A small network was shown many inputs. Here are its activations along a few directions, one row for each input.
In each table, some parts of the input vary, and every possible input appears once, in random order.
A made-up example of a description, with smaller parts first: one of 6 places along a line, together with either a single point or one of 9 places along a line or (one of 2 separate values, together with one of 5 places around a ring).
Shared parts are said once, and a part with two or three values counts as separate values.

Other details of the inputs shift rows strongly along three fixed directions, in all tables alike. That doesn't count.

Table:
x1: [ -3  -6  18   6 -10   9   8  -9  -8  24 -18   5  13]
x2: [-12  11 -15  -9   6   4  -3  -9 -13  18  31  20  -9]
x3: [  8   2  13  -1   0  -3   1   7  -1   8 -15 -14   9]
x4: [  5  -6 -10   8   1 -12 -13   7  21 -47  -5  -6  -5]
x5: [-17  -2  11  13 -14  10   8 -12   9  -7  -1  13  -3]
x6: [ -1  -4   1  14  -2  -4 -10  -5  10 -19  -9   0   7]
x7: [ 40   1  18 -27   0  -4   7  21 -18  13 -10 -38  19]
x8: [-10  11 -18  -2   9   7   0 -10 -12  19  27  17  -9]
x9: [  9 -10   9 -10  -4   1  12   8  -3   3 -13 -12   1]
x10: [-16  13 -25  -3  10 -14 -18  -6 -10  13  24  28  -8]
x11: [  9 -10   7  -6   1   3  10   3  -2   6 -14 -13   0]
x12: [-10  -8  15  -1  -7  12  21  -8 -11  41 -20   7   8]
x13: [-12   1   4  16  -5   9   1  -5  12 -15  -1   2  -4]
x14: [ -6  -6  -2   8  -3  -9  -1   8  15 -18  -9  -1  -6]
x15: [  7  -4  -7  11   1 -13 -15   7  19 -48  -3  -6   0]
x16: [ -6  -6  20   0 -16  10  15 -10 -16  35 -17  13  13]
x17: [ 23   9  10 -13   1   0   3  20   0 -13   4 -32   2]
x18: [ -6   0 -29 -11  15  -1  -8 -15 -13  20  22  24  -9]
x19: [-21  -6   3  15 -10  -3   5  -6   9   0 -14  16  -1]
x20: [ 32  22 -12 -32  24  -8 -16  18 -12   6  35 -28  -6]
x21: [-19 -10  -2  17  -4   2   4  -7  12  -1 -13  13  -5]
x22: [  9   2  18  -3  -4  11  10   3   0   3  -4 -18   3]
x23: [ -7 -10  -4  21  -1  -1  -9  -9  17 -31  -9   9   1]
x24: [  4  18 -23  -9  13  -7 -13   8  -4 -10  33   1 -12]
Description of these inputs: one of 2 separate values, together with either one of 4 places along a line or one of 8 places around a ring.
Which other rows does x20 become when the place on the line of 4 takes its other values? List them by row number.
Answer: x8, x13, x22
Which other rows does x7 become when the choice among 2 separate values takes its other values? List them by row number.
Answer: x6

Table:
x25: [ 22  -8  12 -17  -5   7  27  17   5 -10 -10 -33   0]
x26: [  8  21   6 -19   6  14  10   4 -27  52  15  -7   6]
x27: [ 26  -1   9   1   2  -1  -4  10   0 -17 -16 -29  15]
x28: [ 27 -13  15 -20   3  10  14  13   2  -8 -11 -34  -4]
x29: [ -9  13  -3  11   6  -8 -14   1  11  -6   4   2 -10]
x30: [ 12 -10   2  -5   1 -16  -8  14  10 -13 -14 -13   6]
x31: [  7   1 -10  -6   7  -6 -17 -10  -5  -4  11   7   1]
x32: [-11  19  -8  -4   1  -2 -13  -1   0   4  24  10  -9]
x33: [ 25  -6   8 -25   1  -3  10  10 -23  22 -17 -13  17]
x34: [-19 -22   6   2 -14  26  34 -15 -14  23 -14  23  -8]
x35: [-26 -14  -1  13 -15  10   3 -31  -4  11  -6  37   4]
x36: [-16  17 -16  11   4 -17 -19   7  16 -22  12  13 -13]
x37: [  5  -3 -13   0   4 -16 -16   5   8 -27  -6   2   5]
x38: [ -7  13  -4   0   7   1 -14  -9  -4  -1  30  11  -5]
x39: [-21 -17  28  33 -21   8  19  -4  16  -1 -48  -3  10]
x40: [ -9   1 -23 -12  15  14  16  -9 -13  30  23  13 -11]
x41: [-34 -20  -2  35 -17  -5   2 -13  23 -19 -26  36   1]
x42: [-10  20 -10   0   1  -3  -9   5  -6   2  22  11  -9]
x43: [ 11 -12   9  -9   1  -6   2   4  -2  15 -16  -6   8]
x44: [ -2  -3 -17 -16  12  -5  -9 -17 -17  29  10  24   4]
x45: [  3  -8  -7   7   8 -13 -11   4   9  -5  -8  -1   2]
x46: [ -7  -2 -19 -23   8   9  15  -9 -12  27  26  13 -13]
x47: [-15 -14  24  28 -26  14  11 -19  17 -21 -21  12  10]
x48: [-6 12  9 -1 -2 12  3 -7 -9 28  7  4 -1]
x49: [  8   6  -3  -6  -3   4   4  -4 -18  15  16  10   5]
x50: [  7   3 -21   2  17 -13 -22   3   3 -16   1   0   4]
x51: [ -5  -6 -21   7  12   8  -2   0   7 -18   8   1 -16]
x52: [ -3   8 -17  18   7  -5 -24 -10  11 -28  21  11  -4]
x53: [ 21  13  -4  -9  10   6  -1   2 -17  17  16 -10  11]
x54: [-20   7 -31   7  15 -24 -30  -4   9  -8  23  21 -18]
x55: [  6  12  18  -8  -4   7   3   2  -3  15   4 -10   2]
x56: [-41   0   0  27 -13  11  -5 -27   9 -10  14  40  -5]
x57: [-15 -11  20  23 -26  17  18 -19   4  -2 -18  20  11]
x58: [-23 -19  25  36 -21   2   9  -8  24 -12 -44   1   2]
x59: [-11  21 -10  -2   0  -2  -9   2  -2   3  23  11  -7]
x60: [-14  -4  30  14 -16  26  18 -19  -9  23  -9   7  11]
x61: [ 2 15  0  6  8  5 -9  4 -3 -7 17 -8  4]
x62: [ 25 -10   6 -11   7   8   7  13   6 -15  -9 -34  -8]
x63: [ 25  -5   5 -19   9  -2  10  16 -19  38 -14 -22  16]
x64: [ -5  14  -4 -13   3   8   3  -5 -25  29  30  15   3]
x65: [  9 -13   1 -10   0   6   6   9   9 -21  -4 -17 -11]
x66: [-21 -18   6   2 -15  24  42 -16  -9  26 -10  22  -5]
x67: [  7   7  19   8  -8   3   3  11   2 -25  -1 -16   7]
x68: [ -8  13   1  -9  -1  -1   8   4 -16  32   5  11  -3]
x69: [ 15  -4  -1 -17   9   9  16   4   0   7   7 -20  -7]
x70: [-11  14  -7   1   4 -13 -15   4  10  -6  12   7 -11]
x71: [ 16  -3  15  -9  -3 -15  -1  22   7  -7 -19 -33   4]
x72: [ -1   2 -20   1   2  -8 -16  -6  -5  -9  13  14   0]
x73: [  1  15  -3  -6  10 -13 -15   7   6   0  13  -4 -10]
x74: [  7 -10   5   4   0   1   6   5  29 -43  -6 -22 -10]
x75: [ 10  -7 -11 -19   6   6   9   8  -8   1   8  -8 -12]
x76: [ 13   0  -4   5  -2 -11 -12   7   3 -34  -4  -9   4]
x77: [  4   0   4   0  -4 -15  -1  18   7  -8 -14 -16   0]
x78: [ -3  11 -20   8   8  -9 -26 -12   9 -23  31  16  -7]
x79: [  8  14  12 -15   6   7  14   9 -20  46  -3 -12   7]
x80: [ 25  -7  10  -6   5  -8  -6   9   5 -14 -24 -25  14]
x81: [-15 -12  20   8 -19   3  24   0  -8  25 -31   6   6]
x82: [  6  -3 -14  -2   6 -19 -10  15   1  -8  -2   2   1]
x83: [ 12  -8   0  -1   0 -16 -16   7  16 -36 -16 -13   8]
x84: [ 17  -1   1   0   5  -3 -12  -2   0 -13  -5 -12   7]
The inputs of x46 and x66 match in every part but one. If x70 is changed in the same way as x46 into x66, which row does it become?
Answer: x68
What is each input in this table made of?
Answer: one of 6 places along a line, together with either one of 2 separate values or one of 8 places around a ring
Which other rows does x40 become when the choice among 2 separate values takes its other values? List them by row number.
Answer: x51
List by row number the other rows that have the place on the line of 6 in common with x64.
Answer: x25, x36, x37, x41, x57, x59, x72, x75, x77
List by row number the other rows that have the place on the line of 6 in common with x29.
Answer: x45, x48, x52, x58, x60, x62, x69, x80, x84

Table:
x85: [-34   6 -18  24  -2   2 -14 -22   6 -10  20  41  -9]
x86: [-10 -16   7  23 -11 -10  -7  -7  12 -12 -35  12  13]
x87: [-33   6 -19  25   1   3 -15 -23   7  -9  21  39 -10]
x88: [ 10   5 -14  -7   8  -9 -12  10   7 -29  16  -9  -8]
x89: [  8 -20   1  15  -3 -19 -11   9  25 -45 -35 -13   6]
x90: [ 17  12   3 -13   3  -4  -6  10  -7  -2  12 -13   4]
x91: [  5   6   3 -18   7   9  11   2 -17  37   9  -6  -2]
x92: [  4   9  -2 -13   3   0   3   8 -10  14  12  -4  -4]
x93: [  7 -17  30  15 -18  14  20   3  19 -28 -33 -23   7]
x94: [  2   8   2 -12   0   0   5   6  -8  13  10  -2  -3]
x95: [ 34  21  -8 -15  21 -14 -25  23   3 -24  22 -37  -2]
x96: [-11   9 -11   1   5   1  -2  -1  -1   5  15   9 -10]
x97: [  9  -2   2 -17   5  14  14  -5 -16  30   7  -5   0]
x98: [ -6 -25  25   3 -17   4  25  -5  -7  37 -49   5  18]
x99: [  1  -3  -1 -11  -1  11  14  -6 -14  22   8   6  -2]
What is each input in this table made of?
Answer: one of 3 separate values, together with either a single point or one of 4 places along a line
The inputs of x94 and x88 match in every part but the choice among 3 separate values. If x98 is changed in the same way as x94 into x88, which row does it become?
Answer: x89
Which other rows does x90 become when the place on the line of 4 takes its other values? List them by row number.
Answer: x85, x87, x95

Table:
x100: [ 17   3  29 -12 -11   5  11   4  -3  11  -2 -20  13]
x101: [  6 -10  16  -3  -6   6  18   5 -17  36 -26  -5  14]
x102: [ 20 -11  19 -13  -5  15  13  -3  -3   5 -12 -17   4]
x103: [-12   0  -8 -33   0   0  27   7 -25  55  12  14 -16]
x104: [-31  -2 -22   9   6  -3 -10 -20 -11  29   7  39  -8]
x105: [ -6   4 -21  15  13 -25 -36   5  27 -42  -1   1 -10]
x106: [-16   2 -21   2   7  -3   3 -11 -20  40   7  33   2]
x107: [ -5  12   3  -9   3  12  11   0 -28  47  14   8   2]
x108: [  0 -13   9  23  -4   6   5  10  26 -43 -24 -22   0]
x109: [ 11   2  -9 -44  -2  -7  14  17 -23  26  21   1  -9]
x110: [ -5   1 -20  -9   4  -3   0  -8 -24  31  13  28   9]
x111: [-21 -23  15  26 -20  25  23 -19   7  -9 -23  20   5]
x112: [  6 -15  27   6 -10  -4  10   4  14  -1 -37 -20  15]
x113: [-20   3   8  25 -14   2 -11 -10  17 -37  -3  11  -4]
x114: [ -2   0 -25   1  15 -11 -21  -8  16 -32  29   8 -13]
x115: [ 26  10 -24 -24  23  -8 -18   9 -10 -14  31 -19 -10]
x116: [-12  -3 -13  29   3   0  -3   3  29 -50  -9  -5  -7]
x117: [ -2  18 -19   5   7 -10 -25   6   2 -28  31   7  -6]
x118: [-18  -2  19  26 -28  18  20 -13   4  -2 -15  17  10]
x119: [-34  -8 -18  23   2  11  -2 -26   6   3   7  34 -18]
x120: [  5 -14  17  -7 -12   8  18  -3 -21  28 -22   3  20]
x121: [  5   9 -29  -4  26 -13 -29   6  16 -26  24  -5 -21]
x122: [ 19 -13  25  -2 -14  -2   4   8  -1 -11 -33 -23  16]
x123: [ 31  15  23 -13   2  -2   0  26  -3  -2  -8 -48   4]
x124: [ 15  27 -13 -20  22 -12 -25  16  -1   2  30 -17 -10]
x125: [ 28   5  35  -4 -13   2   1  15  12 -25 -17 -37   9]
x126: [-13 -21  21  13 -20   4  11 -17   9   3 -29  15  15]
x127: [ 21  10 -22 -22  29 -13 -16  12   4  -2  29 -21 -12]
x128: [ 14  11  19  -4  -3   9  18  16 -10  18  -8 -20  10]
x129: [-21 -13   1  25 -11  -8 -14 -16  22 -34 -19  23   1]
x130: [ 35   7 -11 -23  12   1   6  15 -15  -2  15 -25   5]
x131: [-41   8 -12  17  -1   6  -4 -28   3  27  21  45 -11]
What is each input in this table made of?
Answer: one of 2 separate values, together with either a single point or (one of 3 separate values, together with one of 5 places along a line)
Which other rows does x119 become when the choice among 2 separate values takes its other values? List them by row number.
Answer: x115
Which other rows does x121 become when the choice among 3 separate values takes its other values? List them by row number.
Answer: x105, x124
Which other rows does x122 become when the choice among 3 separate values takes its other values? List them by row number.
Answer: x113, x115
